A small network was shown many inputs. Here are its activations along a few directions, one row for each input.
In each table, some parts of the input vary, and every possible input appears once, in random order.
Descriptions start from the smaller parts, as in this example, which fits no table here: values(3) and (point or ring(9) or (line(6) and ring(8))).
Shared parts are said once, and a part with two or three values counts as separate values.

Other details of the inputs vary at random and push rows far along two fixed directions, the same in every table; ignore that.

Rows:
row 1: [ 38  -8  10  17 -17   0 -39  31   2 -21 -24  45 -60]
row 2: [ 22 -60  17  29 -17 -17 -18  11  -3  11 -19  60   6]
row 3: [ 28 -12   6  19 -26  36 -46  47 -15  -6   6  37 -47]
row 4: [  1  64  -8   8   8  23   4  -8  -4 -14  21 -22   2]
row 5: [ 15 -73  -6  16 -30  25 -22  35  -7  18  -6  39  15]
row 6: [ 15 -61   9  27 -17 -23 -15  10  -3   8 -25  61  -2]
row 7: [-30 -31 -10  14 -49 -39  29 -79  23  -6  26 -15  53]
row 8: [  6  94   0 -20  60   5  -6  34 -25   5 -30 -20 -24]
row 9: [  5  88   5 -26  60  12   3  38 -34 -14 -34 -24 -23]
row 10: [  4 106  15   1  39  33 -15  15 -14  -7  -1 -24 -40]
row 11: [-26 -36 -13  18 -53 -13  27 -68  17   5  40 -28  62]
row 12: [  9  74   0 -31  99   4  31  38   0   1   2  -9 -50]
row 13: [ -8  88  18 -20  64  19 -22  31 -28  20 -21 -25 -17]
row 14: [ 15 -22  30   2 -20  27 -62  35   2   2 -16  29 -52]
row 15: [-40 -45 -12  -1 -50 -19  15 -75  33   1  19 -33  56]
row 16: [ 17  97  -4   5  70  35  -2  35 -23  -1 -16  -9  -8]
row 17: [ -8  95  12 -14  66   7 -11  26 -26  10 -29 -13 -25]
row 18: [-36  65 -29 -20  40 -29  79 -76   4 -19   0 -83  95]
row 19: [ 20 -35  11 -16   3   6 -13  51  10  -4  25  36 -88]
row 20: [-42  75 -24 -24   7 -22  66 -88  11 -34  24 -96  70]
row 21: [ -1  87  -3 -27  58  12 -14  38 -28  11 -29 -31 -24]
row 22: [ -53   51  -30  -42   31  -10   64  -65    5   -5    0 -105   96]
row 23: [  6 -75  17   7 -26   3 -33  22  -2  25 -19  38   7]
row 24: [ 34 -28  11  -1  13  -1  -4  41  21 -18  16  51 -87]
row 25: [ 16 -50  22  24 -49 -11 -30  -1   4  -4   5  47 -19]
row 26: [ 15 -58   0  10 -57 -11 -31  10   3  -5  -2  30 -26]
row 27: [ 18 -31  17  10   1  34 -41  58 -17  25 -27  36 -27]
row 28: [  2 -58  12  15 -51  -9 -36   2   2   1  -1  37 -27]
row 29: [ 18 -70   4  -1 -24 -19  13  16  24  -9  37  48 -53]
row 30: [-13 -38 -28  22 -29 -18  48 -47   2  10  30  -7  92]
row 31: [-10 -38 -18   9 -46 -34  44 -73  23 -38  14 -22  57]
row 32: [-23 -31 -12  21 -41 -39  30 -85  31 -13  19 -11  55]
row 33: [ 26 -60   8  39 -19  -4  -8  17  -6  12 -13  58   7]
row 34: [ -3  90   2 -31  36  32 -30  22   0 -10 -21 -47 -45]
row 35: [ 17 107   0   8  46  41 -13  18  -8 -23   0 -18 -33]
row 36: [ 25 -20   7  12 -24  49 -51  48  -3  -5  -3  30 -45]
row 37: [-16 -30  -3  23 -40 -34  27 -84  31 -11  26 -12  63]
row 38: [-15  55  13  -9  11   8 -15 -17  -1   0   9 -33  -5]
row 39: [ -1  96  20 -12  66  12 -14  27 -26  13 -22 -14 -17]
row 40: [ 17 -42  11 -23   5  19 -18  52  22  -3  16  29 -86]
row 41: [-11  38  -6 -26  29   1  13  11 -25  -5 -20 -35  13]
row 42: [ 12 -76  -4  -1 -32  -5 -25  29  -1  17 -27  32   0]
row 43: [ -5  53   2   6  34   8  14   2 -18  16  -3 -15  19]
row 44: [ 11 -88  -3 -12  -2 -19  16  37   5  20  21  45 -29]
row 45: [ 11 105  14   9  48  33 -14  10  -5 -14  -8 -20 -39]
row 46: [ 18 -65  -7  23 -31  12 -17  34 -19  17   3  46  12]
row 47: [ -49   68  -26  -31    6  -15   58  -84    9  -27   25 -107   70]
row 48: [-16 -31 -22   8 -55 -41  34 -71  24 -12  25 -22  54]
row 49: [ 18 -80   0  -5   0 -26  25  33   7  13  20  56 -29]
row 50: [ -4  89   9  -9  62  33 -13  37 -32  22 -16 -27 -16]
row 51: [  1 -68   8  12 -27 -16 -25  19 -14  22 -17  46  -3]
row 52: [ 11 -72   6  -3 -55   9 -27  15   6 -23 -15  19 -22]
row 53: [-29 -44 -12  11 -52   0  22 -67  29   5  31 -35  65]
row 54: [ 17 -52   7 -27  28  12  -7  68   5  19  -1  38 -62]
row 55: [-40 -55 -16  -4 -26 -26  26 -57  17  23   2 -24  80]
row 56: [-10 -41 -27  12 -23 -48  46 -59  16   2   2 -10  79]
Each input here is: values(2) and line(4) and (point or line(6)).
Changing only the line(4) part turns row 40 into row 19. The same change can be made to row 55. Which row results? -> row 51
Changing only the line(4) part turns row 46 into row 5. The same change can be made to row 11. Which row results? -> row 53
Which other rows agree with row 32 in the line(4) part and the values(2) part? List them by row number. -> row 1, row 24, row 31, row 35, row 37, row 45
Which other rows does row 3 become when the values(2) part takes its other values? List them by row number. -> row 46
Which other rows does row 16 become when the values(2) part takes its other values? List them by row number. -> row 35

Rows:
row 57: [-15  71   1 -24  58   2  25  -6  -3   2  -2 -43   2]
row 58: [ -8 -41  -8 -12 -20  -5   5  -5   9   6   6  -9  10]
row 59: [  2 -17  -1  14 -28  -2  -8 -15  -1   0   0   4  26]
row 60: [-23   2 -15  -8  -3 -17  41 -49  18  -4  36 -33  36]
row 61: [  6   4   4   9 -13   3 -18  -1  -6  -5  -9   0   7]
row 62: [  1 -17  -1  14 -29  -1  -6 -16   0   2  -1   5  24]
row 63: [ -2 -40  -9   1  -6 -18  16  -2  -2   9   8  18  14]
row 64: [  1   4   4  10 -13   6 -15  -3  -6  -2 -12   4   3]
row 65: [ 22  11   8  -5  20  13 -11  39  -7  -5 -11  15 -45]
row 66: [  1   1   3  13 -15   5 -16  -2  -5  -1 -12   4   2]
row 67: [ 17   4   2  -1  15  15 -14  32   0   1   1  20 -37]
row 68: [-16  35  -7   4  -1   2   9 -32   0   1   2 -32  36]
row 69: [ -1   0   4  15 -13   7 -17  -2  -7   0  -9   5   3]
row 70: [ 14  11   5  -5  22  16 -15  34  -2  -3  -4  19 -41]
row 71: [ -6 -30  -8  -1 -10 -14  29 -24  11  -5  14  -6  25]
row 72: [  0   0   4  13 -14   6 -16  -2  -6  -1 -11   5   3]
row 73: [-13  71  -2 -19  56   6  24  -5  -2  11   8 -42   7]
row 74: [ 15   8  12  -9  12   0 -15  32   0  -3  -5  18 -53]
row 75: [-20  84   0 -29  52  -1  23 -14   5  -6   8 -50  -9]
row 76: [ -4 -18   1  16 -25  -1 -10 -14  -2  -1  -7   5  16]
row 77: [ 13   1  14  -3  25   9 -11  37  -9   9  -8  23 -34]
row 78: [  7 -34  -2   0  -7 -15   4   3  12   3  -1  17  -6]
row 79: [  0 -18   0  13 -27  -3  -8 -16  -1  -1  -1   4  25]
row 80: [  0 -21  -6  -2 -16 -14  16 -16  13  -8  18  -2  -4]
row 81: [ 14  15   7  -4  28  11 -14  36  -2  10  -6  18 -37]
row 82: [ -7 -25 -16   2 -12 -12  31 -18   9   3  21  -6  32]
row 83: [ -7 -27 -16  -4  -6 -28  31 -22   4   4   9  -5  29]
row 84: [ -1 -31  -2   3 -14 -14  12  -8  13   7  21  11   1]
row 85: [-34  92 -14 -29  64  -2  44 -37  10   4  15 -70  34]
row 86: [  0   0   4  14 -14   7 -16  -1  -6   1  -9   6   3]
row 87: [ 14   6   6  -1   8  11 -12  27  -1  -2   9  16 -43]
row 88: [  0 -39  -7   3 -15  -9  18   0   5   0  12  14  12]
row 89: [  0 -35  -6   0 -12 -11  18   0   5  -3   8  12   9]
row 90: [ -5 -14  -2  19 -24   0  -6 -18  -1   2  -1   1  21]
row 91: [  7 -35 -10   2 -15 -11  10  -7  15  -6   8  10  -1]
row 92: [  7   2   4  12 -14   5 -19   1  -6  -2  -6   3   9]
row 93: [ 18   3   7   0  17  17  -9  36  -7   3  -1  18 -32]
row 94: [  5   0   6   9 -13   3 -19   0  -6  -5 -10   3   7]
row 95: [  0 -18   1  12 -28  -5  -8 -17  -1  -4  -4   4  24]
row 96: [-14 -27  -6  -3 -13 -21  26 -29  17   3  25  -4  20]
row 97: [ 12   7   5  -8  27   2 -10  40 -17   4 -14  23 -36]
row 98: [-18  33  -7   5   0   0   9 -34   0  -2  -1 -35  33]
row 99: [-12  75  -2 -24  56   0  26  -6  -1   3  -1 -46   1]
row 100: [  2 -23 -11  -1 -11 -14  22  -5   6  -5   7   1  10]
row 101: [ -4 -15  -1  11 -26  -6  -3 -23   1  -2   0  -3  32]
row 102: [-11  -3  -5   7 -22  -7   8 -36   3  -2   1 -15  40]
row 103: [ -6  27  -2   2  -5   3   0 -20  -3  -2  -6 -20  21]
row 104: [ 13   4  10  -5   9   8 -14  27  -2  -8   3  18 -50]
row 105: [ -3  51   8 -19  39   5   1  15   0  -3   1 -13 -35]
row 106: [ 16   2   5  -6  16  10 -15  32   0  -9  -9  21 -44]
row 107: [ -4 -17   1  15 -26  -1  -9 -14  -1  -1  -7   5  16]
row 108: [ -9 -16  -3  16 -25  -4  -2 -25   1   0  -1  -3  28]
row 109: [-11 -38  -4 -14 -15  -3   3  -2   7   5   4  -6   7]
row 110: [  0 -19   1  14 -26  -4  -9 -15  -1  -2   0   3  26]
row 111: [-39  74 -14 -39  46   8  32 -29   5   4  12 -80  30]
row 112: [  6   5   4   8 -14   4 -17  -1  -6  -4 -11   2   6]
row 113: [ -2  -4   4 -17   9  16 -14  27  -4   9  -3  -1 -23]
row 114: [ 14   4  10  -7  24   6 -17  37  -2   3 -13  24 -42]
row 115: [  2   1   4  11 -14   6 -16  -2  -6  -1 -11   6   4]
row 116: [  3  41   0 -14  37  13  -1  17   1  -8  -2  -8 -29]
row 117: [  0  -2   2 -15   9  17 -14  27  -3  11   0  -3 -22]
row 118: [  3   2   3  11 -16   5 -16  -2  -5  -1 -12   5   3]
row 119: [ -1 -18   0  12 -28  -3  -5 -18  -1  -1  -4   5  23]
row 120: [  3 -36  -4  -2  -3 -18   8   8  -5   3  -3  22  -1]
row 121: [  3   4   4   9 -13   7 -15  -2  -7   0  -9   5   6]
row 122: [ 14   2  15  -5  25   7 -11  37  -9   6 -12  22 -37]
row 123: [ 15  10  10  -4  24  18 -10  38  -9  -1  -5  17 -38]
row 124: [  7 -35   1   3  -8  -3   9   5   4  -3   6  17  -3]
row 125: [-10 -29 -12  -3 -12 -19  33 -21  10  -6  13  -6  28]
row 126: [ 14   3  10  -8  23   4 -16  36  -1   1 -15  23 -43]
row 127: [ -4 -18  -2  18 -28  -1  -7 -17   0   2  -1   4  22]
row 128: [-4 15  1  8 -7  7 -9 -9 -5  0 -7 -6 12]
row 129: [  5   0   6   9 -13   4 -19   0  -7  -4  -8   4   8]
row 130: [  4 -34   1   0 -18 -11   5  -4   9  -9  14  15 -17]
row 131: [ 14   9   2  -4  25   5  -9  39 -14  10  -6  21 -31]
Changing only one part turns row 93 into row 65. The same change can be made to row 68. Which row results? -> row 118
Changing only one part turns row 130 into row 104. The same change can be made to row 95. Which row results? -> row 101
Describe the family of inputs behind these rows. -> line(5) and (point or line(6) or (values(2) and line(4)))
Which other rows does row 66 become when the line(6) part takes its other values? List them by row number. -> row 61, row 98, row 103, row 112, row 118
Which other rows does row 87 become when the line(4) part takes its other values? List them by row number. -> row 67, row 82, row 93
Which other rows does row 57 become when the line(5) part takes its other values? List them by row number. -> row 73, row 77, row 99, row 122
Which other rows does row 71 become when the values(2) part takes its other values? List them by row number. -> row 57
Which other rows does row 131 become when the line(5) part takes its other values? List them by row number. -> row 63, row 83, row 97, row 120

Rows:
row 132: [ -3  76  -7 -10  44  18 -20  20 -19  14 -27 -23  -4]
row 133: [-36  20  -8 -14   2  -4  21 -38 -13  15   4 -54  65]
row 134: [-12  40 -14 -18  44  12  41  -8  11   3  30 -39  10]
row 135: [  2 -21  -5  18 -25  -6   6 -27  11  -2   1  -2  28]
row 136: [  1  43   4  13  18   1  -1   4 -26   2 -14   3   8]
row 137: [  10 -104  -14   13  -35  -17   20   12    2   23   25   47   21]
row 138: [ -3 -82   7  12 -48  -2 -13  -3  -5   7  -5  20  30]
row 139: [ -2 -47 -11  20 -57 -23   5 -38  16  -2  19   5  26]
row 140: [-17  -2 -21 -23  13 -25  56 -37  17 -15  15 -39  33]
row 141: [-10  66   8 -28  74  -3  11  23 -11  22  -9 -15 -25]
row 142: [  8 -91 -11  27 -53 -13 -15  -8  11   9 -10  39  32]
row 143: [ 11 -26  -2  11 -25   9 -28   3  11  -3  -9  20 -15]
row 144: [  7  64   4   2  36  18 -14  18 -12   1 -23 -14  -8]
row 145: [-17  46  -6   9  -4 -11  20 -43   1 -15  18 -29  20]
row 146: [ 11 -68  -6  27 -47 -19  -6  -6  -5  15  -8  36  32]
row 147: [  2 -50 -10  17 -36  -5 -10 -18  15   2  -4  13  22]
row 148: [ -2  36  19 -15  13  33 -31  21 -11  -7 -11 -17 -34]
row 149: [ 28   5  21  25   6  16 -35  45 -24  -8 -29  49 -39]
row 150: [ -5 -98  -5  19 -62 -13  -2 -18   9   9  -3  25  49]
row 151: [ 19 -15  24 -10  23   5 -22  44   8   4  -5  43 -76]
row 152: [ 30 -31  24   7 -31  26 -71  72 -15   0 -25  57 -84]
row 153: [  11 -105  -13    0  -38  -39   22    7    0    4    0   43   15]
row 154: [ 32 -32  30  -1  30   6 -38  79  -9  14 -26  71 -82]
row 155: [  1  80  14 -17  43  41 -31  37 -14  -2 -28 -25 -39]
row 156: [ 14  81  19   5  35  28 -23  23 -16 -21 -16   2 -50]
row 157: [-34  30 -16 -12   5  -5  23 -37  -5  16  -1 -50  65]
row 158: [  8 -20  -7 -16  16 -14  20  19  -1  -9  -9   8  -8]
row 159: [ 21 -85  -3  12 -16   1   4  36   4  12  15  52 -10]
row 160: [  1  67  -3 -25  59  30  15  24   4  -3  21 -27 -38]
row 161: [ 18  80  20  -1  34  27 -29  26 -11 -18 -14  -2 -47]
row 162: [ -8  80  -9 -42  60   4  31   1   5 -22   2 -49 -25]
row 163: [ 27 -58  25   3   6  -2 -26  52   5  10 -11  66 -69]
row 164: [-31  55 -13   8  12 -12  50 -75   8 -14  18 -57  69]
row 165: [ 15  97  17  -2  56  26 -24  35 -24  -7 -27  -8 -28]
row 166: [-31 -16 -14  -5 -33  -7  25 -61  23  -4  18 -41  59]
row 167: [-45  37 -16 -28  27 -36  61 -68  30   7  43 -63  38]
row 168: [ 38 -25  12  -1   5  25 -37  85  -9   3   9  59 -99]
row 169: [-40   8 -10 -14 -25 -10  22 -59   8  -2  28 -61  51]
row 170: [  0 -98   9  15 -64  -3 -15 -10   3   2   2  25  21]
row 171: [-26  43 -13   4   3 -16  44 -75  14 -11  21 -56  75]
row 172: [-11 -25 -10  17 -49 -30  20 -58  15 -10  30 -10  47]
row 173: [ 24  -3  12  14 -13  16 -33  22   1  -7 -14  27 -38]
row 174: [  3 -68 -12  19 -62 -15 -19 -16  16   2   8  25   6]
row 175: [-18  37 -11   5   6 -19  29 -46  -8   5   7 -33  67]
row 176: [  8  79   0 -39  56   8   0  43  -9 -19  -7 -22 -72]
Changing only one part turns row 144 into row 173. The same change can be made to row 149. Which row results? -> row 156
Changing only one part turns row 154 into row 167. The same change can be made to row 142. Which row results? -> row 174
Describe the family of inputs behind these rows. -> line(5) and (values(3) or line(6))
Which other rows does row 147 become when the line(6) part takes its other values? List them by row number. -> row 135, row 155, row 164, row 170, row 171
Which other rows does row 154 become when the values(3) part takes its other values? List them by row number. -> row 158, row 159
